These are the activations of a small neural network, seen along a few directions. Each row is one input.
In each table, some parts of the input vary, and every possible input appears once, in random order.
Descriptions start from the smaller parts, as in this example, which fits no table here: ring(5) and (point or (values(2) and line(4)) or line(9)).
Shared parts are said once, and a part with two or three values counts as separate values.
(in the rows, 128 means zero)

Other details of the inputs shift rows strongly along three fixed directions, in all tables alike. That doesn't count.

Table:
row 1: [ 99 122 126 132 145 130 156 133 166  84 127 105 123]
row 2: [114 142 160 150 118 148 140 118 164  77 122 104 127]
row 3: [147 114 140 124 117  72  62 176 102 143 127 152 127]
row 4: [102 152 128 113 134 188 189  62 140 124 120 108 136]
row 5: [156 105 112 166 114 125 143 148  99 142 159 127 115]
row 6: [144  94 113 166 113 118 130 147 107 153 166 116 119]
row 7: [112 175 167  26 159  56  73 195 181  79  31 156 125]
row 8: [113 123 134 126 135 135 160 136 172  88 128  94 119]
row 9: [114 128 135 129 132 136 165 143 167  88 124  95 116]
row 10: [109 121 122 128 134 132 154 132 166  83 121  98 126]
row 11: [126 124 109 123 124 201 147  21  80 228 152 140 151]
row 12: [106 166 121  54 163 191 151  37 143 161  75 142 143]
row 13: [147 105 117 165 110 114 143 154 103 148 164 123 120]
row 14: [147 139 113  88 136 122 119 122  90 201 107 171 128]
row 15: [112 138 135 143 125 152 119 119 162  68 130 101 137]
row 16: [139 125 111 127 127 219 153  18  73 227 147 140 138]
row 17: [118 150 148 142 120 156 137 130 156  68 127 105 131]
row 18: [101 122 120 132 145 135 154 134 163  80 122 111 118]
row 19: [111 154 151 151 116 135 143 115 157  69 124 110 131]
row 20: [139 114 137 173  95 109 106 140  88 124 169 131 131]
row 21: [124 145 141  65 152  74  52 143 106 166  82 189 142]
row 22: [139 105 120 182 114 129  90 135  98 130 172 131 136]
row 23: [148 151 140  79 139  88  57 131 104 194  82 183 139]
row 24: [150 162 144  80 133  86  72 135  98 188  82 189 141]
row 25: [157 137 124 129 118  74  68 181  97 133 129 155 133]
row 26: [159 143 128  75 143  54  30 197 111 160  85 177 132]
row 27: [136  88 108 169 123 114 128 144 101 147 166 127 125]
row 28: [151  94 117 164 110 118 136 156 102 150 162 119 118]
row 29: [141  92 104 170 128 124 129 136 101 141 163 130 119]
row 30: [109 122 126 126 135 131 156 129 173  84 130  98 127]
row 31: [135  98 132 174  99 120  95 128  97 129 171 128 136]
row 32: [144 110 143 173  93 116 109 146  90 130 168 132 128]
row 33: [ 99 181 151  68 148 181 121  30 148 154  72 150 156]
row 34: [151  96 120 161 111 115 137 155 110 151 169 119 119]
row 35: [113 124 125 129 134 140 156 138 166  84 119 100 112]
row 36: [106 115 127 140 140 132 158 129 161  91 141 105 125]
row 37: [113 122 130 129 134 137 158 138 166  87 120  94 118]
row 38: [ 95 153 120  90 144 223 174  13 138 159 108 124 144]
row 39: [143 110 110 163 112 105 139 151 100 143 165 124 123]
row 40: [106 151 150 107 149  90  97 150 171  80  84 141 131]
row 41: [145 109 104 164 111 113 139 148  98 139 161 129 118]
row 42: [118 140 122 130 136 137 169 130 155  76 121 105 116]
row 43: [136 151 117  83 136 161 140  54  80 229 125 164 149]
row 44: [151 103 119 162 110 112 144 155 106 147 169 124 122]
row 45: [116 127 128 129 131 143 163 143 164  85 120 101 110]
row 46: [155 111 130 176 101 134  98 148  98 135 168 123 130]
row 47: [122 165 136  39 164  74 121 181 166 114  47 152 123]
row 48: [123 128 130 131 135 146 165 138 163  83 119 100 110]
Description of these inputs: line(6) and (values(3) or line(5)).
Changing only the line(6) part turns row 18 into row 35. The same change can be made to row 1. Which row results? -> row 6
Which other rows does row 3 become when the line(6) part takes its other values? List them by row number. -> row 7, row 20, row 21, row 31, row 32
Which other rows does row 45 become when the line(5) part takes its other values? List them by row number. -> row 9, row 28, row 34, row 48
Which other rows agree with row 12 in the line(6) part? List them by row number. -> row 10, row 11, row 15, row 30, row 31, row 33, row 38

Table:
row 49: [116 134 109 112 150  85 204 192 175  59 106  94 103]
row 50: [131  83 110 152 123 103 184 177 145 123 166  90  99]
row 51: [175  62  72 201 103 157 176 151  86 169 201 101 107]
row 52: [162 152 132 100 130 125  88 128 116 170  90 153 124]
row 53: [121 144 125 106 125 140 125  79  86 164 122 161 140]
row 54: [140 150 120  99 124 168  97  93 101 173 122 138 147]
row 55: [ 77 139 148 119 143 182 168  60 186  86 128  89 146]
row 56: [120 124 144  88 131 113 102 119 119 152 106 148 134]
row 57: [129  60 120 207 112  84 112 173 128 114 180 115 115]
row 58: [137 113 106 103 164  43  60 221 154 101  80 155 110]
row 59: [123 128 112 120 151  50  93 178 128 121 101 165 122]
row 60: [ 82 158 132 125 144 170 177  66 174  64 123 105 146]
row 61: [ 84 151 162 114 123 185 165  77 177  80 122  83 146]
row 62: [151  79 147 221  80 158 133 121  71 163 217 110 129]
row 63: [137 132 108  96 153 114  80 138 126 144 110 145 138]
row 64: [134 100 120 162 112 136 118 150 129  84 150 103 112]
row 65: [146 149 139 106 133 180 109  94 100 173 117 148 133]
row 66: [120 161 153 141 120 101 151 159 180  42 100 113 115]
row 67: [133 162 126  91 124  94  95 137  98 156 110 165 147]
row 68: [137 144 157 112 116 145 120  86 122 181 112 142 133]
row 69: [132 162 144 115 126 152 131  89  87 171 124 164 141]
What do these inputs look like to the network? -> values(3) and (point or line(6))
Changing only the values(3) part turns row 65 into row 69. The same change can be made to row 54. Which row results? -> row 67
Which other rows agree with row 62 in the values(3) part? List them by row number. -> row 50, row 55, row 56, row 57, row 61, row 68
Which other rows does row 68 become when the values(3) part takes its other values? List them by row number. -> row 52, row 66

Table:
row 70: [117 138 140 105 146 185 122  71 134 139 106 137 129]
row 71: [152 122 115 117 126  93 124 171  89 165 143 162 117]
row 72: [128 156 150  63 160  98 124 162 159 125  70 156 110]
row 73: [ 96 123 129 144 119 188 179  91 181  63 127  91 122]
row 74: [166 101 117 163 112 142 137  95  73 191 158 131 121]
row 75: [112 148 109 123 135 195 167  50 122 176 132 130 145]
row 76: [152  96 115 154 111  97 114 161 114 153 161 129 138]
row 77: [127 119 130 156 100 115 108 102  70 187 169 148 151]
row 78: [150  97 110 190 114  91 124 187 140 112 164 114 112]
row 79: [127  96 130 185 116 121 111 174 142  78 152 107 110]
row 80: [147 100 105 139 101 104 106 153  95 144 171 124 124]
row 81: [107 173 136  65 156  70 115 142 144  97  75 162 134]
row 82: [152 226 162  66 118 161 114 121 139 116  55 153 137]
row 83: [154  93 124 176 112  86 118 182 140 110 173 102 118]
row 84: [121 149 128  70 170  92  96 155 161 108  63 154 136]
row 85: [123 133 118 119 127 166 127  74 118 172 115 132 124]
row 86: [ 96 136 137 155 144 168 159 105 187  55 122  83 125]
row 87: [148 107 115 141 103 126 123 121  71 199 159 131 140]
row 88: [121 127 141 112 131 161  98  96 115 163 124 133 140]
row 89: [134 126 114 101 141  86  70 178 107 147 102 164 126]
row 90: [125 145 114  92 162  85  90 164 136 127  86 148 133]
row 91: [126  94 126 158 100 117 128 160 148  88 154  98 122]
row 92: [135 104 127 145 124 116 103 151 129 121 148 124 143]
row 93: [137 239 169  55 132 167 127 110 155  93  37 138 133]
row 94: [140  93 120 177 107 108 125 170 152  79 154 103  99]
row 95: [141 104 129 138 111 112 105 145 133 127 144 114 117]
row 96: [124  93 125 175 108 119 105 171 114 101 170 101 126]
row 97: [139 133 109 116 120 172 160  68  85 184 143 140 137]
row 98: [102 137 126 124 138 184 154  91 145  77 134 109 127]
row 99: [120 163 133  60 159 117 144 134 129 137  85 151 122]
row 100: [118 147 112 115 148 199 150  38 104 158 139 130 148]
row 101: [ 97 135 151 172 116 140 155 104 160  75 138 111 126]
row 102: [116 114 122 155 134 123 138 164 149  35 144  93 111]
row 103: [134 116 142 161 100 116 101  98  80 191 165 149 145]
row 104: [146 111 122 152 141 100 100 157 133 111 133 126 119]
row 105: [145 101 124 163 119 107  86 156 114 148 161 124 135]
row 106: [143 124 112 120 141  98 123 150 131 142 114 144 132]
row 107: [157 113 104 162 123 127 118 112  87 202 156 142 129]
row 108: [107 128 129 146 130 176 159  96 152  75 167  83 142]
row 109: [ 97 140 154 127 114 180 153  37 119 149 139 133 161]
row 110: [154 113 131 124 115 100 108 147 102 176 133 133 130]
row 111: [129 117 108 154 133 117 111 153 125 120 143 129 132]
row 112: [136 140 139  77 155  97  77 147 146 139  94 147 139]
row 113: [140 118 104 144 134 117 116 148 120 111 155 132 130]
row 114: [120 108 108 164 116 105 133 172 143  79 138  98 107]
row 115: [148 106 111 175 120 157 106  98  89 188 168 143 137]
row 116: [121 128 141 159 122  81 113 147 126 112 127 138 123]
row 117: [104 170 138  44 165 141 128  91 179 113  45 134 118]
row 118: [133 145 117  81 148  74 118 173 130 134  74 142 123]
row 119: [126 167 109  55 162 112 128 124 143 147  85 160 136]
row 120: [150 121 106 118 123 100 113 144  99 171 157 140 140]
row 121: [105 113 126 166 132 124 133 169 155  45 132  90 113]
row 122: [140  95 111 182 116 102 144 181 153  83 158 110 119]
row 123: [115 163 134  59 155 113 131 149 136 153  73 163 124]
row 124: [143 116 141  97 138 100  65 153 114 151 112 149 129]
row 125: [109 126 130 132 128 229 149  32 110 156 135 134 145]
row 126: [152 117 105 127 120  87 115 167  93 169 125 149 125]
row 127: [121 105 139 166 133 122 126 163 163  43 131  92 104]
row 128: [125 134 128 120 136 118 140 147 108 153 118 139 119]
row 129: [128 120 155 146 114  78 104 148 130 110 142 133 129]
row 130: [122 152 145  59 161  87 127 173 153 120  60 157 119]
row 131: [107 129 161 140 122 155 168 131 164  95 139  91 118]
row 132: [137 104 125 177 129 124 122 154 154  80 155 108 117]
row 133: [ 92 150 122 110 139 178 181  84 174  60 114  88 119]
row 134: [134 122 103 148 134  94 130 167 130 125 133 121 124]
row 135: [124 133 118 117 123 167 125  80 124 172 117 139 125]
row 136: [105 156 141  77 161 147 107 102 148 128  67 140 127]
row 137: [112 140 131  95 135 189 130  62 106 147 138 125 146]
row 138: [ 88 151 149 129 120 162 169  69 144  84 150 106 147]
row 139: [148 125 127 126 122 173 149  66  98 189 132 138 129]
row 140: [144 105 130 133 108 136 138 117 103 161 145 123 140]
row 141: [126 113 113 134 107 140 118 116 105 162 151 118 133]
row 142: [104 137 158 141 139 166 194 117 181  59 121  86 103]
row 143: [149  94 139 167 107  94 136 181 144  85 158  88 111]
row 144: [137 109 129 153 104 149 138 117  72 199 177 132 134]
row 145: [141 133 111  94 137  65  88 183 122 166 113 149 137]
row 146: [123 164 137  57 154 124 131 117 156 144  57 147 126]
row 147: [118 137 129 140 137 169 170  94 175  97 129 103 123]
row 148: [ 68 167 149 128 139 159 180  74 172  61 104 103 136]
row 149: [110 117 136 142 112 136 134 138 170  86 134  88 118]
row 150: [117 113 151 149 112 165 173 117 136 116 158 103 128]
row 151: [135 136 120  83 156  87  82 164 142 133  84 169 138]
row 152: [146 119 122 112 132  97 129 152 119 138 102 140 126]
row 153: [135 144 121  99 133  55  93 161 106 136 116 180 135]
row 154: [162 105 111 165 127  96 117 152 114 149 153 129 116]
row 155: [ 96 124 129 141 126 169 175 105 182  53 116  86 118]
row 156: [131 141 106  77 138  98 107 151 130 129 101 153 119]
row 157: [133 121 116 163 107 105 108 117  70 181 159 165 141]
row 158: [117 127 138 147 116 129 135  99 117 130 135 151 143]
row 159: [ 99 145 155 144 127 150 157  80 161  83 124 119 128]
row 160: [136 132 140 117 139 102 126 162 123 148 108 142 110]
row 161: [129 127 153 132 117 208 165  44  97 196 162 122 134]
row 162: [136 124 127 142 124 153 154  96 115 153 128 115 123]
row 163: [149 101 106 170 111 103 153 163 104 104 165 105 113]
row 164: [108 114 128 166 123 129 134 159 163  61 157  81 134]
row 165: [148  92 125 142 112 132  83 129  75 179 159 148 143]
row 166: [121 152 107 109 145 178 167  56 117 162 132 129 143]
row 167: [122 128 103 126 116 181 134  66  94 190 138 140 133]
row 168: [136 146 129  77 147  84  95 160 149 157  93 144 136]
row 169: [113 165 153  74 158  70 103 138 156 103  61 159 125]
row 170: [135 108 130 170 110  86 114 140  96 133 149 151 134]
row 171: [121 108 140 164 118 131 172 169 159  69 144 106 109]
row 172: [114 102 132 165 129 124 131 167 158  43 130  99 116]
row 173: [174 172 155 152  72 178 115 111  84 150 151 124 142]
row 174: [126 141 140 115 133 163 149  98 118 177 120 146 122]
row 175: [118 159 144  47 150  97 129 162 144 125  91 145 128]
row 176: [136 124 122 117 114 138 150 111 105 146 150 115 137]
row 177: [164  98 110 146 109 118 124 132  77 188 147 154 131]
Changing only one part turns row 78 into row 168. The same change can be made to row 94. Which row results? -> row 95
Changing only one part turns row 156 into row 133. The same change can be made to row 111. Which row results? -> row 90
What do these inputs look like to the network? -> values(3) and (point or (line(5) and (point or line(6))))
Which other rows does row 80 become when the line(6) part takes its other values? List them by row number. -> row 108, row 120, row 137, row 175, row 176
Which other rows does row 92 become when the values(3) part takes its other values? List them by row number. -> row 84, row 151
Which other rows does row 130 become when the values(3) part takes its other values? List them by row number. -> row 150, row 171
